Y: [-14  -7  31  14  -9   8  58]
L: [  7  14 -14  -9  -7  31  58]
E: [ -7 -14 -11  14 -10 -10 -12]
perm: [ 58  31  -7  -9 -14  14   7] -> L
at: [-10 -10 -12] -> E, 4
rest: [-14  -9  -7] -> [31 58]
rest: [-9 -7 31] -> [58]
at: [ 7 14] -> L, 0
perm: [  8  58 -14  -7  31  14  -9] -> Y

N: [-39  23  94 -58  36]
G: [ 48  24  24  68 -35]
J: [-10  40 -76  70 -49]
W: [-35  23  24  24  46]
S: [ 24  46  24  68 -35]
which: [ 24  46  24  68 -35] -> S
which: [ 48  24  24  68 -35] -> G
at: [46 24] -> S, 1
perm: [ 24  68 -35  24  46] -> S
rest: [ 94 -58] -> [36]
both W N:  -> [23]

P: [-17  63  50  -1 -21  64  -5  60 -85  49  47 -28 -29 -38   9  69  -7  34
  13  -3  52 -48 -10 -13 -26  58  16 -15  -9 -32]
A: [-42  43 -18 -36  26  34 -44  88 -59  17  56  22  -4 -37  33   8  20  17
 -13 -40  19 -53  16 -46  45  75  34  13 -39 -24]
R: [-50  63   8  47  -6 -53 -24  35  20 -67 -43  36  -5  50  10  22   3 -67
 -90 -16  16   1 -16  34  39   8   1 -33 -59 -44]
F: [ -5 -37  33   8   8 -48 -59  -6 -16  19 -28   8  18  51 -57  -2   5 -39
  76  20   2  45  32  30 -44 -10 -91 -35 -53 -32]
V: [-36 -25 -41 -22  -3 -24 -22 -50 -45   7 -42 -88 -79 -13 -17 -77 -35  18
 -24   3  16  62  37  66 -66  25  -7 -65 -48 -38]
C: [ 41   7  -6  -1  -5 -57 -20  13  59 -18 -10  72  48   9 -28  10 115 -33
 -80  32 -42   6 -29 -43  37  -5  37  69  30   7]
K: [ -5  36  39 -67  47  -6   1  63 -59 -16   0  22 -90   7  16 -43   8 -16
 -50 -44 -53   3  35 -67   1  50 -24  20 -33  10]
M: [  18  -21  -17   40   -2  -41   23 -109   65  -32  -10   42  -36   14
   12   49  -13    3  -75   61  -29   -3  -50   45  -60  -19  -19  -42
   66   34]
Z: [  9  73  45 -17  13  -8   5  20 -93  34  26 -35 -29  50 -87  -3 -26 -64
 -55  61  26  49  36 -13 -26  59   9 -33  59 -13]
X: [102 -37  -5  36 -11 -44  14 -53  64 -57   1  59  46  10  22  62 105  -7
 -17 -27  -9  -4 -48   2 -10 -19 -49  63  13  38]
T: [ -22  -43  -40  -16  -11  -63   -7  -37   42   24  -49   27    0   26
 -103  -23  123  -16  -50   20  -26   59   17  -39   -4   37  -16   36
  -29    7]
perm: [ 10 -33  20 -24  50   1 -67  35   3 -53 -44 -50 -16   8 -43  16   7 -90
  22   0 -16 -59  63   1  -6  47 -67  39  36  -5] -> K
at: [ -4 -37  33   8] -> A, 12
perm: [-44 -59 -33   1   8  39  34 -16   1  16 -16 -90 -67   3  22  10  50  -5
  36 -43 -67  20  35 -24 -53  -6  47   8  63 -50] -> R
which: [ -22  -43  -40  -16  -11  -63   -7  -37   42   24  -49   27    0   26
 -103  -23  123  -16  -50   20  -26   59   17  -39   -4   37  -16   36
  -29    7] -> T
perm: [ 59 -18 -10  72  48   9 -28  10 115 -33 -80  32 -42   6 -29 -43  37  -5
  37  69  30   7  41   7  -6  -1  -5 -57 -20  13] -> C
rest: [-13 -26  59] -> [  9 -33  59 -13]

gogat: [ 43  53  -5   2 -24  28 -67]
kig: [ 38  82  25  29 -20  64 -82]
denu: [  7 -23  79  29  20  77 -23]
pob: [ 28  15 -35 -19 -17   3 -69]
Boga: [ 28  53  -5 -24 -67  43   3]
sol: [ 57  43 -40 -20 -14   5 -28]
disom: [ 28  15  21   8 -58   4 -63]
Rana: [ 93  56  55 -10  -4  68  13]
Kilip: [-1 -5 16 46  5 27 -1]
bev: [-10   0  25  24  52  87 -60]
perm: [-67 -24  -5   2  28  43  53] -> gogat
perm: [-24   2  28 -67  53  43  -5] -> gogat
which: [ 28  15 -35 -19 -17   3 -69] -> pob

U: [ 14 -19 -16 -87  84 -50 -10  68 -66   2   6 -57  33 122   5 -10  62  34
 -37 -42 -79  -3  47  15  37  20 -42 -91  88  23  12  50   3 -20  15  13
 -26  26  -5  21   2 -17   7 -39  74 -12  64   9  -2 -21   6  17 -19]
Q: [  14   37  -83   55   39   14  -16  -35  -18   33  -21   17  -49 -100
  -69  -69  -60   11   48   37   58  -74  -53 -100  -27  -31   27   28
  -24   38  -23    5    0  -93   56  -26   -8   51  -57  -40   22   44
  -14  -50  -47  -90  -10  -12   32  -14    2  -65    5]
H: [  14  -19  -16  -87   48  -50  -10   68  -66    2    6  -57   33  122
    5  -10   62   34  -37  -42  -79   -3   47   15   37   20  -42  -91
   88  -40   78    3   28  106  -64   54 -105  -46  -15   39   34   70
    3  -42  -24   46  -40  -77  -82  -18    2  -48   18]
B: [  28  -57  -12  -23   22  -26  -60  -49  -74   48   27   14  -24    5
   17  -53   32  -83    2  -93    0  -31  -14  -16   37  -90   -8   32
  -35  -47   58  -50   39  -18   56  -10    5  -14   37   14   51   38
  -27  -65   11  -69  -21  -40  -69   44   55 -100 -100]
D: [-39 -26  17 -57 -42   7 -19  -5 -50  37   6 -12 -20  47 -87  -2  88  13
  64  67 -79   2  21 -16 -19  34   2  -3  50 -10  62 122  15  26   6  33
  23 -66 -91 -37  20 -21  84  15 -17  74   5  12   9  14 -10   3 -42]
which: [-39 -26  17 -57 -42   7 -19  -5 -50  37   6 -12 -20  47 -87  -2  88  13
  64  67 -79   2  21 -16 -19  34   2  -3  50 -10  62 122  15  26   6  33
  23 -66 -91 -37  20 -21  84  15 -17  74   5  12   9  14 -10   3 -42] -> D
perm: [   5  -65    2  -14   32  -12  -10  -90  -47  -50  -14   44   22  -40
  -57   51   -8  -26   56  -93    0    5  -23   38  -24   28   27  -31
  -27 -100  -53  -74   58   37   48   11  -60  -69  -69 -100  -49   17
  -21   33  -18  -35  -16   14   39   55  -83   37   14] -> Q
perm: [  6   5  13 -26 -87 -10 -17 -42  21 -10 -42 -19   3 -12   2  14 -39 -79
 -19   2  23 -37  84 -20  37 -21  -2  34  15   7  -3  20   6  62  12  68
  88  47  -5  15  26  74 -66   9  17 -91 122 -50  64  50 -57  33 -16] -> U
at: [-87  84 -50 -10  68 -66   2] -> U, 3
which: [ 14 -19 -16 -87  84 -50 -10  68 -66   2   6 -57  33 122   5 -10  62  34
 -37 -42 -79  -3  47  15  37  20 -42 -91  88  23  12  50   3 -20  15  13
 -26  26  -5  21   2 -17   7 -39  74 -12  64   9  -2 -21   6  17 -19] -> U
which: [  14  -19  -16  -87   48  -50  -10   68  -66    2    6  -57   33  122
    5  -10   62   34  -37  -42  -79   -3   47   15   37   20  -42  -91
   88  -40   78    3   28  106  -64   54 -105  -46  -15   39   34   70
    3  -42  -24   46  -40  -77  -82  -18    2  -48   18] -> H
at: [  3 -42 -24  46 -40 -77 -82] -> H, 42

Kubuf: [ -4  80 -48 -29 -29]
Goten: [ -4  80 -48 -29  -9]
Fibit: [113  87 -48 -29  -8]
puziz: [113  87  26 -32 -33]
rest: [ 26 -32] -> [-33]
which: [113  87 -48 -29  -8] -> Fibit
rest: [113  87 -48] -> [-29  -8]

Fati: [-82 -51 -93  20]
suv: [-46  16 -69 -98]
zeze: [-11  41  26 -39]
Solu: [ 42  46  -5 -39]
kiped: [ 14  36  -4 -39]
sipe: [-68 -46 -98  16]
ror: [-11  41 -39  25]
kofu: [ 34  47   2 -50]
perm: [-68 -46  16 -98] -> sipe
rest: [-82 -51 -93] -> [20]
perm: [-39 -11  26  41] -> zeze
at: [-46  16 -69] -> suv, 0
which: [-11  41 -39  25] -> ror

Zunim: [118 -38 -34 -15  14  -7]
Valu: [ 78 -39 -34 -15  14  -7]
Dig: [-60  10   6  -3  22  33]
tez: [ 63  -1 -12  -1 -43 -13]
Tuv: [-18  71 -25 -24 -18 -22]
gulu: [  7  -3  33  22  10 -60]
rogaz: [ 72 -18 -24 -18 -25 -22]
Laku: [ 29 -16 -22  -6   2   4]
perm: [-60  -3   6  10  22  33] -> Dig
rest: [-38 -34 -15  14] -> [-7]
perm: [-25 -24 -22 -18 -18  72] -> rogaz

mubel: [ 5 -5 -7 23  7  5 -9 36]
vav: [-119   11   10  -32  -26  -47  -19    4]
pudo: [ 13  13  25  -9  14 -13  13  18]
beka: [36 -7 -9  7  6 23  5 -5]
lenob: [ 16 -13  13  25  -9  17 -13  13]
rest: [ 5 -5 -7 23  7] -> [ 5 -9 36]
perm: [-5 36 -7 -9  7  6 23  5] -> beka
at: [-13  13  25  -9  17 -13  13] -> lenob, 1
at: [ 14 -13  13] -> pudo, 4

gog: [-46 -54 -73 -38 -43 -48 -61]
sasa: [-41 -52   2  -4 -13 -31   8]
Fikik: [ -23   18   -1 -103  -75  -36  -23]
bepiv: [-25  11 -56 -12 -70 -31 -83]
veb: [-40 -32  -1 -40 -31 -31  -4]
zata: [ -37    3  -12 -116  -96  -52  -25]
both sasa bepiv:  -> [-31]
both bepiv veb:  -> [-31]

nido: [ 42 111  -3 -12   7  34  15  60]
sovos: [ 37  61  11 -15 -16 -15 -11   7]
dek: [ 117   63   23    9 -112   43   10  -53]
noke: [  63   23    9 -109   50   23   -4   17]
tava: [ -2  37  40  10 -37  11   3  56]
at: [50 23] -> noke, 4
at: [  63   23    9 -112] -> dek, 1

Robar: [-92 -17 -17   0  12  -9   6   6   0  13   7   3   9   4  -8   0   7   5
 -10   4  -6  -7 -16 -19]
nim: [-92  17 -19  54 -15 -41  25 -12  24   3  27   2 -18 -21  36 -43 -57 -33
   4 -21  44   0  21 -70]
Fura: [-92   4  -9   6   3  -4   7  20   3   7  -1  -9  -5  -6  -1  10  11   1
  10   5 -11  -8   5   7]
nik: [-92  -1   1  15  -1  -6   6   1   1  -3   6   5  -1  -6  -3  -5   0  -4
   4   9  -3  -1  10  -1]
Zivab: [-92  -4  -3 -47  19  34 -20  21 -14  -8 -13   5   9  19 -24  29  46  24
   3  12 -32 -10 -14  37]
vam: [-92  12 -19   3  11  -8  15  44  11  16   0  -6 -14  -3  -4  13  17   7
  24  13 -15 -23   4   6]
fedug: [-92  -4  17  17 -13  25 -45 -28  -5  -7  54  58  -5  10  33  40   1  37
 -56  -5   8 -41  10 -58]
bop: [-92  -4  17  17 -13  25 -45 -28  -5  -7  54  58  -5  10 -17  21  35  23
   5   9 -21  -4  -7  17]
ler: [-92  -5  16  16 -11  27 -50 -25   0 -10  52  54  -5   6  37  42   0  32
 -64  -4   8 -37  10 -60]
Vaza: [-92  -9   8 -91  34  60 -43  37 -31 -11 -33   7  25  33 -46  55  90  55
   3  28 -59 -13 -31  79]
gevek: [-92  -5  20  14 -11  26 -52 -30  -2  -7  57  59  -5   6  33  40   1  32
 -62  -6   8 -37  15 -59]
fite: [-92  10  -9  25  -8 -16  10  -5  11   1  13   0  -9 -13  18 -20 -26 -14
  -3  -8  19  -1  13  29]
at: [ 0 12 -9] -> Robar, 3
which: [-92  -1   1  15  -1  -6   6   1   1  -3   6   5  -1  -6  -3  -5   0  -4
   4   9  -3  -1  10  -1] -> nik
at: [ 46  24   3  12 -32 -10 -14] -> Zivab, 16
which: [-92  -4  17  17 -13  25 -45 -28  -5  -7  54  58  -5  10 -17  21  35  23
   5   9 -21  -4  -7  17] -> bop
perm: [-43 -92  60  28 -46  90 -59   8  25 -13  34 -31 -11  37  33 -31  55 -33
   7  79  -9  55   3 -91] -> Vaza

dofiv: [ -5 -49 -18 -26 -95   5 -55   6]
gaboz: [-57 -49 -18 -26 -95   5 -55   6]
bipe: [ -5 -49 -18 -26 -95   5 -56   6]
which: [ -5 -49 -18 -26 -95   5 -56   6] -> bipe
rest: [-57 -49 -18 -26 -95] -> [  5 -55   6]

Kiv: [-27   9 -45 -40  -7 -74  72 -63  44  40 -17]
Devuz: [ 38   5  30  32  17  56 -50  45 -29 -26  34]
Bedu: [ 44  40 -27 -45 -63  73 -17  -7 -40   9 -74]
Nuv: [-41 -19 -17 -14 -20 -47  51 -35  17  13 -27]
ger: [ 43 -14  68  73 -30  96 -83  83 -51 -62  45]
rumig: [ 22   6  -1 -39  10 -63 -30  83 -30 -31  40]
kased: [ 49  28   6   6  30  39 -36  24  -3  -1  39]
Mus: [ 47 -11  37  38  11  96 -84  83 -29 -31  40]
kulek: [ -5  20 -44 -32   7 -66  70 -58  50  40   9]
mege: [ 22  -2  33  27   6  60 -63  50 -37 -30  10]
mefe: [ 22  -2  33  27   6  60 -63 -39 -37 -30  10]
Tunup: [-15  16 -50 -45   3 -69  68 -61  48  46  -9]
perm: [-74 -63 -45 -40 -27 -17  -7   9  40  44  72] -> Kiv
at: [ 27   6  60 -63  50 -37 -30] -> mege, 3
perm: [ 10 -30 -37 -39 -63  60   6  27  33  -2  22] -> mefe
rest: [-30  96 -83  83] -> [-51 -62  45]
rest: [11 96] -> [-84  83 -29 -31  40]
both mege kulek:  -> [50]

zeg: [  4 -13  41 -86   0]
Morem: [ -7 -72  -1 -27  -6]
los: [  0 -12 -46  36  86]
Liku: [ 91 -17 -25 -86 -49]
Riz: [-25  35  52  -6 -27]
led: [-59  20  61 -63  24]
sezib: [ 10  20 -14  72 -26]
both los zeg:  -> [0]
at: [-27  -6] -> Morem, 3
rest: [  4 -13  41 -86] -> [0]
perm: [ 91 -17 -25 -49 -86] -> Liku
both Liku Riz:  -> [-25]
both sezib led:  -> [20]

Marov: [-63 -27 -26  60  93  11 107 -62 -64 -93 -68 -88 -29 -26  -2  51 -24]
Mal: [-34  76 -26  60  93  11 106  26 -30 110 -38  12  26  51  96  51  28]
vuge: [-63 -64 -56 -67 -86 -84 -84 -62 -64 -93 -68 -88 -78 -86 -97 -53 -65]
which: [-34  76 -26  60  93  11 106  26 -30 110 -38  12  26  51  96  51  28] -> Mal
at: [-56 -67 -86 -84] -> vuge, 2
rest: [-86 -97] -> [-53 -65]
rest: [-68 -88 -78 -86 -97] -> [-53 -65]
rest: [-26  60  93  11 106] -> [ 26 -30 110 -38  12  26  51  96  51  28]
perm: [-38 -34 -30 -26  11  12  26  26  28  51  51  60  76  93  96 106 110] -> Mal

Res: [  53  -73   68 -113   81   59   16 -101   69   26  -84   41   65   17
   14  -30  -87]
Mebe: [ -91   34 -107   76 -120  -99  -53   63 -107  -62   46  -79 -105  -54
  -53   -7   50]
tego: [  53  -74   68   14   81   61   14 -106   69   24  -86   40   64   16
   13  -32  -92]
gidu: [  81  -87   53  -30   16   14   68   26   41 -101  -72 -113   59   69
   17  -84   65]
dako: [  48  -76   64 -120   77   57   10 -108   65   20  -88   36   59   12
    9  -35  -93]
perm: [  65   17   14  -30  -87   53  -73   68 -113   81   59   16 -101   69
   26  -84   41] -> Res
which: [  48  -76   64 -120   77   57   10 -108   65   20  -88   36   59   12
    9  -35  -93] -> dako
at: [ 17  14 -30 -87] -> Res, 13
perm: [-113 -101  -87  -84  -73  -30   14   16   17   26   41   53   59   65
   68   69   81] -> Res

